k_605: [ 70.1 -11.4  -9.9 -45.1  -8.7  11.7  13.6 -31.0  34.0]
k_131: [-23.3  65.0 -35.0 -56.7   7.3 -57.4  34.9  59.1  13.5]
k_838: [-66.4  17.2  26.1  41.7  30.9 -17.8  32.5  28.1 -40.6]
k_430: [ -2.3  32.1  -9.6  25.7  19.5 -21.2   9.6  28.1  13.5]
k_663: [-40.2  30.8 -15.9  15.1   4.8 -38.8  38.7  22.4  16.2]
k_101: [ 20.0 -56.8  25.2 -46.5 -20.3  46.8  47.3 -53.3 -12.2]
k_755: [-80.0  10.2 -20.1  27.5   1.2 -21.1  81.9  20.8 -40.3]
k_623: [-27.3  55.7  -3.2  -8.8 -18.9 -61.8  21.1  47.4 -17.9]
loc: [30.8] : k_663, 1
loc: [32.1] : k_430, 1
loc: [-56.8] : k_101, 1
loc: [30.9] : k_838, 4
loc: [-40.2] : k_663, 0
loc: [47.4] : k_623, 7

k_605: [ 43.1  -5.6   8.5  45.4  32.6  39.1  47.1 -15.9   0.0  25.3  19.0  -1.0
 -17.4  31.8  29.1   6.8   5.8   6.0  -5.6  -0.4  39.9 -49.4   8.8 -24.2
 -23.7 -28.0   1.8  -1.3 -27.4  73.2 -13.8  -9.9  15.5  16.1   5.6  -7.8]
k_430: [ 10.9   7.3   2.0 -13.5 -37.2 -15.4  20.9  45.3  58.9 -11.5   4.6 -13.6
 -23.2 -10.7  -9.0  13.0  39.0  14.2  51.8 -19.3 -26.7  -6.9  18.0   4.1
 -24.2  -5.1   6.0 -22.0   7.1 -45.2   3.9 -12.2  35.9  35.2  26.7  28.3]
k_706: [ 21.6 -14.1   3.4  12.0  27.3  30.6  43.0   7.3  12.4  -1.2  25.1 -15.2
  16.8  47.9  35.0  15.6  48.2 -25.5 -11.9 -19.4  19.2 -27.9  20.4 -16.4
   1.5 -23.1  31.5  22.9   8.8  26.5  17.1   5.2 -13.3  26.7  32.7  -8.3]
k_838: [-12.1   0.8  12.9  -5.1  -1.1  65.1 -13.8  -1.0  18.9  10.0 -29.0 -49.3
  10.1  17.7 -48.6   4.8   4.3 -20.4 -10.7   0.9 -24.5 -28.2 -10.3 -25.4
  40.5  20.6  30.7  15.7   5.7   5.6 -14.1 -14.8  -5.7 -40.3 -12.0  28.6]
k_101: [-12.1   0.8  12.9  -5.1  -1.1  65.1 -13.8  -1.0  18.9  10.0 -29.0 -49.3
  10.1  17.7 -48.6   4.8   4.3 -20.4 -10.7   0.9 -24.5 -28.2 -10.3 -25.4
  40.5  20.6  30.7  15.7   5.7   5.6 -14.1 -14.8  -5.7 -40.3  -5.0 -20.5]
k_663: [ 10.9   7.3   2.0 -13.5 -37.2 -15.4  20.9  45.3  58.9 -11.5   4.6 -13.6
 -23.2 -10.7  -9.0  13.0  39.0  14.2  51.8 -19.3 -26.7  -6.9  18.0   4.1
 -24.2  -5.1   6.0 -22.0   7.1  11.9 -14.8 -26.2  57.8  14.6  17.0  14.3]
loc: [32.6] : k_605, 4
loc: [35.2] : k_430, 33
loc: [12.0] : k_706, 3
loc: [-7.8] : k_605, 35

k_127: [-69.4  69.5 -40.8 -44.2 -46.5 -69.4  58.6 -41.0  -3.8 -26.6 -43.7  51.2
  56.3 -75.1]
k_623: [ 18.2  60.0 -46.7  -2.3  21.3  33.5 -15.6  34.0 -50.0 -51.0 -39.1 -58.4
  32.4  51.8]
k_101: [-69.8  10.9   4.8 -45.5 -65.3  36.0   0.6 -45.8  41.2 -27.5  -6.9  28.4
  -3.1 -35.2]
k_131: [  3.7   0.7  47.8 -84.2 -45.9 -33.3 -14.2 -25.9  50.1 -43.5  50.8 -67.8
 -37.0 -60.2]
k_430: [-14.3   0.7  47.8 -84.2 -45.9 -33.3 -14.2 -12.8  56.4  45.0 -57.3  34.4
 -47.2  63.5]
k_476: [-69.4  69.5 -40.8 -44.2 -46.5 -69.4  58.6 -41.0  -3.8 -26.6  55.0  -8.6
  50.7  44.1]
k_838: [  0.7   7.9  49.9  16.2 -48.0  65.7  40.0 -45.8 -83.7  87.8  -6.8 -37.9
  16.5 -47.1]
k_605: [-69.8  10.9   4.8 -45.5 -65.3  36.0   0.6  87.1  48.8  13.8  58.7 -18.9
 -69.3 -46.8]
loc: [34.4] : k_430, 11
loc: [87.1] : k_605, 7
asked: [  0.7   7.9  49.9  16.2 -48.0  65.7  40.0 -45.8 -83.7  87.8  -6.8 -37.9
  16.5 -47.1] : k_838
loc: [55.0] : k_476, 10

k_605: [ 14.8 -34.5 -41.9 -42.0  30.5 -17.1  44.0]
k_838: [ 14.8 -34.5 -87.4 -34.4   4.9   6.6 -45.2]
k_101: [ 14.8 -34.5 -87.4 -42.0  30.5  61.3  44.0]
loc: [-45.2] : k_838, 6
loc: [4.9] : k_838, 4
loc: [-41.9] : k_605, 2

k_838: [ 29.8 -20.9 -83.2 -21.0 -30.7]
k_545: [ 29.8  -4.2 -21.0   4.8  36.5]
k_131: [-83.3  26.7 -25.8  -4.3 -25.7]
loc: [-20.9] : k_838, 1
loc: [-4.3] : k_131, 3
loc: [-25.8] : k_131, 2
loc: [-83.3] : k_131, 0
loc: [-83.2] : k_838, 2
loc: [-30.7] : k_838, 4
loc: [36.5] : k_545, 4

k_101: [-70.9 -23.3  38.2 -36.4 -12.6  76.4 -36.0  20.2  48.5]
k_545: [ 39.3  -2.8  -8.5 -14.1  -1.1 -47.8  52.2  17.6 -58.3]
k_623: [25.9 14.2 10.4  3.0 -8.2  1.2 29.3  5.5 -8.8]
k_663: [ 74.8  45.7 -16.5  36.6  -8.6 -28.2  63.4 -10.6 -32.3]
loc: [-8.6] : k_663, 4
loc: [3.0] : k_623, 3
loc: [-58.3] : k_545, 8

k_131: [-14.3 -24.8   5.5 -18.7  64.3  -8.1  20.9 -14.9]
k_127: [-15.0  -6.6   5.3  17.1 -11.2  27.2  41.3 -44.7]
k_755: [-10.1 -16.0  -1.4   5.6  64.3  17.2  -4.7  -1.4]
loc: [5.5] : k_131, 2
loc: [-24.8] : k_131, 1
loc: [17.2] : k_755, 5

k_430: [  8.0  27.5   7.4  10.8  44.1 -55.0 -21.3 -53.9  77.1  22.0  14.5   8.5
  27.4 -21.2 -28.1  -1.1 -36.1  45.3  -1.9   9.6  58.6   3.1  -5.9  33.7
  78.8 -22.4 -12.6  64.1  -0.5  -6.1  23.7 -15.2 -22.0 -14.4]
k_706: [-38.8 -32.7  37.5 -30.0  18.9 -39.6 -44.9 -28.9 -28.9  32.8 -12.5  12.8
   5.9  36.9 -21.2 -33.7   6.0  17.7  12.4  34.0  32.8 -22.8  46.3  46.1
  17.0  12.2  25.1 -17.0  30.6  41.3  -6.2 -10.7   4.4 -38.4]
k_131: [ 17.1  25.5  16.3  10.7  33.2 -51.2 -13.0 -46.5  64.0  55.7   1.9  22.1
  45.5 -21.4 -11.7 -25.6 -58.3  45.5 -18.0  -4.4  -1.8  -2.0  22.1  18.4
  -3.3 -13.8  -5.7  53.0  27.7   7.8  38.7  -4.2 -12.7 -17.4]
k_127: [ 44.1  78.7  52.5 -42.3 -10.8 -26.4 -35.4 -30.3  51.7  -3.8   5.4  -5.8
 -37.0  17.0 -43.4  58.7   8.5  36.8  25.2  45.4  44.9  16.2  32.2  52.6
 -16.0  56.0 -30.6 -43.4   4.0 -40.5 -43.2   7.1 -10.4 -18.6]
loc: [51.7] : k_127, 8
loc: [78.7] : k_127, 1
loc: [64.0] : k_131, 8
loc: [-1.9] : k_430, 18
loc: [4.4] : k_706, 32
loc: [8.0] : k_430, 0
loc: [-21.3] : k_430, 6

k_838: [ 48.4   9.4  -9.0  -1.7 -16.6 -36.7   7.4 -28.3  -6.7 -33.6 -10.0  -7.2
   8.5  65.6 -18.7  33.3 -21.6 -12.2 -41.8  -1.7  25.8 -30.9  28.0 -31.6
 -21.6  14.4  -3.0  45.9]
k_430: [-10.1  61.2 -24.7   8.3  24.4   9.8  21.5  10.2  14.9  -4.6  -8.0  -4.6
  -0.6   2.1 -24.3  20.1  -5.2 -23.0  -7.2 -12.6 -41.8 -60.7 -22.7 -36.6
  -5.2  25.6 -16.7  30.6]
k_623: [ 18.5  48.5 -17.7 -10.8 -43.8 -18.4  -8.0   6.0  11.9 -17.5 -10.7  15.4
  30.9 -72.0  44.9 -28.8  13.3 -11.5  10.6 -38.4   3.0  -1.4  13.6  15.3
  13.3  16.0  22.9  40.8]
k_706: [ 13.7  40.7 -19.1  34.4  21.6  28.2  15.3  -6.2 -21.5  14.0 -18.7  31.2
   4.2  38.3 -19.9  29.2   5.2  27.8   4.2  12.3 -28.2  12.9  -7.7  -7.8
   5.2  -0.4   8.6 -16.7]
k_476: [-47.5  33.7  41.4   1.1   6.9  38.0  21.2  17.8 -42.7 -26.4  23.6 -32.1
  23.0 -28.0 -25.2  10.2 -10.8  -5.6  22.2   4.3  28.5 -31.3   2.7 -18.4
 -10.8  -3.6  -2.1 -44.4]
loc: [21.5] : k_430, 6
loc: [4.3] : k_476, 19
loc: [13.6] : k_623, 22
loc: [48.4] : k_838, 0
loc: [25.8] : k_838, 20

